Here are a small network's activations along a few directions, averaged over the inputs that share one value of a field.
Related values have similar rows: they may be neighbours, one step apart, or belong to one group.
In the rows, 500 means zero.
Strong random noise was added to every row along 15 fixed directions; ignore it. To show where, here is one row again and again, with new noise each time:
[640 411 405 467 422 462 395 442 596 556 459 474 298 419 650 577 732 443
 728 418 546 579 507 331 519 321 531]
[447 482 474 345 542 467 475 358 512 465 368 446 610 329 824 613 350 482
 405 523 517 671 563 349 607 532 687]
[599 585 560 590 460 380 608 392 576 640 539 658 350 636 756 597 581 614
 373 577 528 489 375 611 264 447 488]
[472 386 605 535 660 548 597 414 372 475 548 513 568 560 461 420 462 412
 492 439 514 473 454 599 438 511 568]
[490 439 395 210 484 464 345 432 532 540 497 513 726 377 785 672 291 403
 429 389 553 730 555 424 547 444 733]
[411 473 479 492 584 560 523 427 435 459 427 632 712 421 720 584 376 373
 325 513 473 593 398 585 460 412 608]
[515 555 399 489 628 312 537 497 454 445 574 476 412 298 764 487 532 609
 352 504 577 469 605 557 627 447 524]
[554 274 589 394 509 475 385 400 556 250 443 188 314 462 655 467 501 579
 471 554 479 529 584 206 427 425 552]
[545 342 431 572 526 474 464 443 539 565 494 580 485 553 725 359 516 568
 496 495 542 390 483 388 493 365 508]
[487 504 543 636 534 578 468 518 503 674 587 617 552 452 609 272 602 537
 704 429 470 586 511 482 519 580 553]
[708 557 566 456 479 504 422 614 452 424 396 567 333 484 609 305 366 350
 387 557 567 406 621 423 582 449 591]
[644 565 637 553 569 469 519 504 549 576 653 400 394 483 489 298 488 522
 629 486 483 596 535 494 444 660 588]
[496 499 332 493 585 294 368 806 419 375 535 478 550 427 429 553 642 571
 380 289 578 564 523 648 470 516 416]
[587 290 505 221 528 453 462 345 437 517 579 472 439 521 450 425 407 348
 565 352 504 553 518 484 380 347 631]
[400 447 505 529 568 363 515 557 392 340 466 441 480 444 573 579 585 655
 318 472 587 419 558 541 528 512 459]
[457 408 637 532 429 729 493 468 444 485 376 664 499 738 506 385 504 422
 483 586 384 479 451 480 299 434 465]
[523 657 504 363 352 480 558 417 569 594 501 448 481 300 315 582 405 383
 632 568 420 660 514 506 569 536 604]


Field S:
s10: [440 518 527 477 488 560 444 483 529 373 522 407 567 319 544 524 356 506
 440 575 452 492 453 444 558 458 558]
s9: [588 744 651 362 343 456 518 531 436 503 449 539 107 541 530 626 709 552
 527 507 606 448 675 523 548 589 439]
s15: [563 596 541 368 383 595 508 421 486 728 532 783 470 606 620 371 401 332
 528 513 479 523 537 538 461 422 586]
s18: [642 579 457 454 616 448 578 482 582 623 636 467 594 652 486 607 316 431
 459 491 544 587 471 630 442 578 565]
s8: [514 364 588 527 646 369 463 474 404 268 412 392 419 455 663 452 468 599
 262 468 543 454 416 471 330 486 523]
s12: [548 464 431 510 639 403 667 291 438 609 216 553 380 455 407 346 586 384
 582 430 355 682 310 451 376 579 537]
s14: [286 605 503 615 406 637 657 391 391 566 538 670 511 412 425 522 559 591
 454 686 368 328 498 672 566 407 375]
s4: [569 794 523 667 279 457 506 606 576 649 299 728 417 442 383 526 538 455
 553 635 532 357 425 497 663 552 430]
s13: [563 508 553 418 591 457 590 440 409 445 408 531 317 649 512 693 650 422
 522 401 645 443 545 553 509 526 427]
s16: [492 519 642 513 451 623 417 526 505 485 602 513 510 595 552 475 590 524
 605 524 453 575 585 506 436 542 486]
s7: [458 348 558 569 592 373 475 469 547 454 552 431 556 440 579 385 446 575
 416 391 495 533 333 425 339 557 535]
s1: [493 356 502 515 652 463 702 263 481 477 317 392 377 666 310 447 595 511
 658 534 382 454 408 433 401 536 373]
s5: [433 366 418 519 432 504 488 384 742 610 540 189 661 368 280 517 461 573
 778 484 380 688 389 236 532 584 537]
s6: [713 460 633 842 611 478 524 548 613 482 503 354 554 503 408 456 450 351
 641 438 708 380 367 385 634 610 629]
s17: [337 384 421 532 452 620 495 471 548 386 322 503 623 695 474 533 436 546
 415 606 474 372 494 357 522 467 355]
s3: [368 520 359 478 741 318 666 394 463 520 354 476 718 303 540 381 286 575
 276 437 421 627 327 521 506 719 530]
s11: [604 536 442 180 592 455 523 552 370 440 483 411 384 697 354 656 404 450
 391 455 626 374 729 548 622 574 466]
s2: [371 395 278 381 622 606 600 302 534 623 518 512 615 551 632 449 429 516
 552 507 387 575 503 425 556 454 475]
Each value of S is a pair of two hidden parts, and every pair occurs once (3 first parts, 6 second parts).
Question: Changing only the second part turns s4 into s13. s11 has the same second part as s4; what does that change turn s11 into?
Answer: s3
Question: Changing only the second part turns s18 into s7. s12 has the same second part as s18; what does that change turn s12 into?
Answer: s2
Question: Changing only the second part turns s5 into s14. s15 has the same second part as s5; what does that change turn s15 into?
Answer: s8

Field F:
f18: [763 614 528 635 540 441 462 617 571 667 502 649 389 666 684 552 623 466
 451 423 567 538 337 585 311 569 524]
f25: [536 524 308 598 723 521 642 390 548 602 767 540 504 553 648 407 557 461
 596 533 523 398 582 630 646 318 439]
f12: [477 416 440 577 595 368 534 515 394 514 497 478 524 351 451 517 593 515
 476 393 628 387 512 514 634 502 516]
f1: [428 579 460 447 459 572 465 588 449 546 176 722 491 680 627 337 513 555
 489 517 408 666 570 405 411 664 418]
f16: [517 363 533 468 503 707 351 502 451 477 378 552 534 519 529 323 484 272
 688 379 517 470 542 280 641 475 589]
f9: [254 484 589 580 645 628 627 367 449 568 470 467 801 429 839 741 429 622
 424 555 626 520 602 423 765 678 621]
f10: [691 480 471 444 737 481 508 520 534 459 661 398 394 596 577 466 533 410
 528 441 403 752 405 687 193 458 507]
f3: [426 413 402 201 661 603 688  36 421 648 809 490 558 437 514 520 394 407
 653 518 364 542 524 655 514 272 625]
f6: [448 514 626 600 341 661 446 541 526 468 318 710 425 690 652 603 638 533
 493 639 527 347 495 440 482 436 371]
f15: [390 477 368 403 407 515 460 540 416 515 437 700 460 502 617 379 543 588
 374 507 401 524 582 533 424 320 411]
f20: [499 457 484 507 620 330 641 279 516 552 403 331 362 586 694 634 681 688
 593 479 606 508 651 327 635 678 517]
f22: [382 414 505 528 376 665 445 429 589 524 419 486 553 606 519 349 462 553
 512 706 329 462 528 301 462 484 417]
f17: [642 644 564 554 633 681 613 425 517 368 457 339 529 555 291 650 400 156
 563 660 401 594 369 609 506 548 519]
f11: [350 509 215 593 638 479 527 549 442 384 446 767 644 284 562 354 573 365
 388 500 218 665 255 748 277 227 325]
f19: [561 371 428 349 431 646 357 436 490 468 743 595 484 320 571 353 377 258
 542 440 462 458 444 521 462 113 596]
f14: [503 359 395 334 510 246 416 569 474 488 545 450 544 373 436 655 546 467
 480 188 647 627 407 517 405 460 575]
f21: [526 467 693 496 263 557 572 390 478 577 428 633 388 408 347 404 361 426
 457 575 479 321 382 473 441 400 565]
f24: [582 271 434 392 489 456 453 340 408 624 594 610 382 499 550 372 547 451
 646 298 616 343 440 470 499 216 606]
f2: [648 489 462 502 393 613 432 563 523 527 643 595 377 761 391 486 608 447
 552 496 511 300 539 540 456 346 376]
f5: [466 479 452 516 740 637 494 550 435 387 540 387 677 468 657 516 458 398
 459 501 466 624 610 552 617 550 590]
f7: [516 557 473 696 579 533 631 374 625 680 468 566 547 506 675 452 527 496
 597 561 560 464 473 401 667 590 513]
f4: [495 245 574 729 654 526 476 381 593 318 461 150 564 300 310 376 562 451
 757 504 371 598 333 287 457 533 518]
f13: [419 414 521 632 421 616 275 664 586 315 539 341 579 452 566 632 667 644
 512 553 426 563 494 455 394 398 394]
f8: [501 448 673 661 702 545 470 531 397 440 620 521 579 353 688 276 465 482
 522 369 595 498 429 546 575 565 646]
f23: [553 521 472 591 515 354 496 635 528 413 517 490 457 502 459 565 514 492
 361 435 540 527 371 625 347 429 468]
Each value of F is a pair of two hidden parts, and every pair occurs once (5 first parts, 5 second parts).
Question: Changing only the second part turns f16 into f18. f11 has the same second part as f16; what does that change turn f11 into?
Answer: f13
Question: Changing only the second part turns f5 into f23. f12 has the same second part as f5; what does that change turn f12 into?
Answer: f14
Question: Changing only the second part turns f19 into f2. f1 has the same second part as f19; what does that change turn f1 into?
Answer: f4
Question: Changing only the second part turns f22 into f7. f17 has the same second part as f22; what does that change turn f17 into?
Answer: f6
